Small tables with named rows and columns. After each table, cells are looked up by row and column.

panodom:
	zuburob	gumape	zet	noget
pelesof	2912	144	9794	4026
pamoti	3690	-1632	2089	2476
zofir	4323	2017	3868	2456
tudativ	-497	7136	7559	-270
tivagez	-3390	6272	199	9504
moda	2238	3846	8870	2527
gefaba	2753	3900	2553	-5535
mir	8792	5448	1097	795

zofir, zet: 3868
gefaba, zet: 2553
moda, zet: 8870
zofir, gumape: 2017
tudativ, noget: -270
pamoti, zuburob: 3690
mir, zet: 1097
tivagez, zet: 199
zofir, zuburob: 4323
pelesof, zuburob: 2912
tivagez, gumape: 6272
moda, zuburob: 2238
moda, gumape: 3846
pelesof, zet: 9794
tivagez, zuburob: -3390
pelesof, gumape: 144
pamoti, zet: 2089
gefaba, gumape: 3900
tivagez, noget: 9504
pelesof, noget: 4026
Row with the largest zuburob: mir

lalemef:
	kem	pezefav	pirok	rofu	mab	lolor	gakobok	getom	zifedi
filal	94	228	40	67	102	36	62	127	117
duto	202	157	165	110	158	62	161	140	112
mevi	107	31	105	196	26	144	159	77	95

zifedi of mevi is 95
pirok of filal is 40
lolor of filal is 36
gakobok of duto is 161
getom of duto is 140
rofu of duto is 110
mab of filal is 102
pezefav of filal is 228
kem of duto is 202
rofu of mevi is 196
Which row has the largest mab? duto

kiregum:
,kon,pizum,gofolos
nof,84,144,52
deze,127,145,74
telolad,116,145,109
gem,89,15,70
monuzu,120,48,128
fizelo,61,1,141
kedafor,111,88,86
duguv,58,59,65
gor,40,14,93
zub,87,72,80
gefezek,62,194,157
mupiro,62,76,102

What is the kon of zub in kiregum?
87
What is the gofolos of gor in kiregum?
93
What is the pizum of gem in kiregum?
15
What is the pizum of telolad in kiregum?
145
What is the pizum of mupiro in kiregum?
76
What is the gofolos of nof in kiregum?
52
What is the gofolos of gem in kiregum?
70
What is the pizum of deze in kiregum?
145
What is the gofolos of kedafor in kiregum?
86
What is the gofolos of zub in kiregum?
80
What is the kon of monuzu in kiregum?
120
What is the gofolos of deze in kiregum?
74
What is the gofolos of mupiro in kiregum?
102
What is the kon of nof in kiregum?
84
What is the kon of gefezek in kiregum?
62
What is the pizum of zub in kiregum?
72
What is the pizum of fizelo in kiregum?
1
What is the kon of mupiro in kiregum?
62
What is the kon of duguv in kiregum?
58
What is the kon of kedafor in kiregum?
111

sasu =
fields: lun, nuto, tuk, pepog
dobu: [43.1, 19.8, 32.1, 3.5]
mokiren: [70.7, 39.3, -56.4, 6.2]
guz: [19.1, 33.8, 30.2, 60.2]
suk: [19.6, 33.5, 30.5, 60.6]
bunag: [25.7, 27.9, 26.2, 24.0]

pepog of mokiren = 6.2
lun of mokiren = 70.7
nuto of dobu = 19.8
nuto of guz = 33.8
nuto of suk = 33.5
lun of dobu = 43.1

ket
        topegi     vud  dotada  mefuvu  boresa    gota
lam     -4.169   0.491  -4.084  -3.183  -5.544   6.876
zoniru  -2.760  -1.636  -2.722   5.469   1.705   1.730
rav     -0.758  -3.085   1.514   0.821  -1.912  -4.672
rudol   -3.166   1.050  -0.512   1.333  -5.485   2.702
ruriz    2.763   1.328   1.870   3.483   1.689   4.195
kam     -0.271   4.475   0.525   1.126  -0.249   6.359
tet      2.301   5.802   2.137  -3.301  -1.557   2.966
ritanu   0.079  -5.460  -2.435  -6.322  -0.814  -3.709
zudifu  -1.479   0.428  -1.616  -2.587  -3.112  -0.119
duzor   -4.494   2.346   0.801  -0.683   2.798  -1.200

zudifu, gota: -0.119
ruriz, boresa: 1.689
tet, mefuvu: -3.301
ritanu, mefuvu: -6.322
duzor, dotada: 0.801
ritanu, gota: -3.709
tet, gota: 2.966
rav, topegi: -0.758
ruriz, gota: 4.195
zoniru, topegi: -2.760

Table tobe
	konesi	zikavet	gaf	zap	gilodir	vas	deg	mibo
nek	611	2892	4297	4313	3551	3333	2756	3690
mosel	9417	2594	2934	3530	2587	3007	5068	6116
vazoru	4797	2875	964	2364	5287	4049	5213	717
petoso	4321	2825	2905	1698	4017	2659	4824	4186

What is the gilodir of vazoru in tobe? 5287
What is the deg of petoso in tobe? 4824
What is the vas of nek in tobe? 3333
What is the konesi of mosel in tobe? 9417
What is the vas of mosel in tobe? 3007
What is the mibo of mosel in tobe? 6116
What is the gaf of petoso in tobe? 2905
What is the gaf of mosel in tobe? 2934
What is the gilodir of mosel in tobe? 2587
What is the zikavet of petoso in tobe? 2825
What is the gilodir of petoso in tobe? 4017
What is the zap of nek in tobe? 4313
What is the zap of vazoru in tobe? 2364
What is the konesi of nek in tobe? 611
What is the zikavet of mosel in tobe? 2594
What is the gaf of nek in tobe? 4297

vumiki:
	resaz	bop	zup	nolazu	modore	ruz	danufat	pur
kimip	120	67	140	193	121	143	142	100
sul	81	164	53	65	151	154	190	133
gaf	144	212	226	115	61	194	246	109
dagasul	117	74	120	46	92	160	181	134
nutoga	134	166	158	135	111	138	109	149
rad	85	133	176	215	55	181	161	247
velag	145	116	161	126	126	121	144	176
ruru	76	121	163	155	140	44	65	247

gaf, nolazu => 115
kimip, bop => 67
kimip, pur => 100
velag, resaz => 145
dagasul, ruz => 160
gaf, ruz => 194
velag, zup => 161
Which row has the largest resaz? velag

mumif.tsv
	sira	sos	mut	sasot	lida	tirufop	tuf
peg	4.83	2.32	3.07	5.55	7.06	4.88	2.63
riza	7.99	6.26	3.74	4.15	3.88	1.13	4.36
pip	6.26	4.28	4.66	4.02	1.93	0.78	5.06
rar	4.86	7.21	2.50	6.15	7.67	5.86	2.81
kivop	4.89	7.57	4.97	7.06	7.31	5.85	5.94
von	6.97	6.65	4.81	3.74	2.75	1.69	4.22

pip, lida -> 1.93
von, lida -> 2.75
kivop, sos -> 7.57
kivop, tuf -> 5.94
von, sasot -> 3.74
peg, tirufop -> 4.88
peg, tuf -> 2.63
riza, tuf -> 4.36
rar, sasot -> 6.15
kivop, tirufop -> 5.85
kivop, sasot -> 7.06
von, tirufop -> 1.69
von, sos -> 6.65
riza, mut -> 3.74
peg, sasot -> 5.55
rar, tuf -> 2.81
von, mut -> 4.81
rar, tirufop -> 5.86
von, sira -> 6.97
Which row has the largest tirufop? rar

